Here are a small network's activations along a few directions, averaged over the inputs that share one value of a field.
Values that are neighbours, or in one group, have similar rows; names and order tell nothing.
In the rows, 500 means zero.
Strong random noise was added to every row along 6 fixed directions; ignore it. To show where, here is one row again and again, with new noise each time:
[413 427 462 404 659 278 702 354 582 442 354 407 436 417 548 485 405 519
 603 666]
[606 417 462 606 336 696 421 612 516 540 528 727 575 627 534 578 492 572
 416 323]
[414 415 536 172 520 462 534 550 515 502 308 690 369 364 601 355 397 631
 483 417]
[537 428 562 438 449 370 435 590 336 620 528 381 555 526 424 491 555 469
 572 559]
[484 452 545 280 517 477 313 449 514 503 461 554 374 413 568 319 453 525
 426 470]
[535 427 456 518 402 580 585 626 420 607 386 452 601 568 462 598 568 527
 605 481]
[548 438 459 577 548 493 369 318 673 404 568 607 424 512 611 461 390 500
 378 475]
[450 525 465 387 571 426 540 324 512 444 459 324 492 565 410 393 523 480
 533 814]


PEFU, 10 values:
sal: [451 556 587 463 501 499 343 422 576 485 538 273 539 463 379 555 665 464
 465 586]
zaviv: [498 645 442 403 300 663 660 688 341 503 569 753 588 690 395 429 486 567
 436 564]
vopi: [455 485 494 431 546 689 656 535 636 531 260 609 471 379 520 607 562 647
 536 301]
dezi: [569 614 419 738 554 641 388 505 542 490 545 293 522 352 596 575 551 342
 504 379]
rusep: [471 695 480 520 546 612 451 390 497 541 448 291 402 372 516 470 590 290
 558 446]
ruga: [592 413 452 710 322 675 496 642 435 574 548 689 593 597 480 662 587 561
 565 292]
kire: [551 388 619 594 531 315 176 520 479 551 711 602 358 410 643 421 424 503
 439 186]
zon: [510 584 489 518 466 449 515 557 433 464 661 705 490 596 568 419 375 495
 429 518]
gil: [479 559 526 628 597 436 515 460 448 520 488  73 563 505 400 566 618 314
 603 682]
giz: [438 584 435 503 576 702 669 471 593 401 327 329 546 485 461 539 539 526
 514 619]
A value of PEFU combines one of 2 hidden first parts with one of 5 second parts; all combinations occur once.
Changing only the second part turns zaviv into vopi. zon has the same second part as zaviv; what does that change turn zon into?
> sal
Changing only the second part turns ruga into giz. kire has the same second part as ruga; what does that change turn kire into?
> gil

KEFE, 10 values:
zoz: [488 287 519 553 495 217 667 685 450 684 429 454 564 335 581 801 540 596
 765 311]
rero: [432 582 522 278 470 807 465 625 621 436 351 761 399 374 569 384 418 595
 354 195]
lutip: [356 377 480 241 647 249 794 452 506 389 306 731 315 388 673 317 281 684
 553 573]
gapo: [439 537 582 600 666 174 556 360 646 293 768 624 489 459 515 526 292 452
 387 636]
bubi: [544 567 472 608 427 726 554 425 646 383 496 650 625 704 399 543 584 604
 302 588]
gagan: [533 468 446 594 546 470 548 556 567 512 432 729 387 248 772 622 304 445
 532 159]
kazo: [437 398 523 415 497 519 350 402 553 533 485 438 413 546 498 461 540 542
 539 513]
solir: [509 555 240 641 674 566 518  30 898 211 500 706 308 510 786 360 320 548
 329 601]
masiv: [581 391 612 610 742 279 163 226 684 490 547 155 304 225 640 419 464 319
 402 335]
suk: [467 688 495 317 482 704 351 477 379 510 465 341 444 525 401 290 531 340
 485 664]
A value of KEFE combines one of 2 hidden first parts with one of 5 second parts; all combinations occur once.
Changing only the second part turns zoz into bubi. kazo has the same second part as zoz; what does that change turn kazo into?
> masiv
Changing only the second part turns gagan into solir. suk has the same second part as gagan; what does that change turn suk into?
> lutip
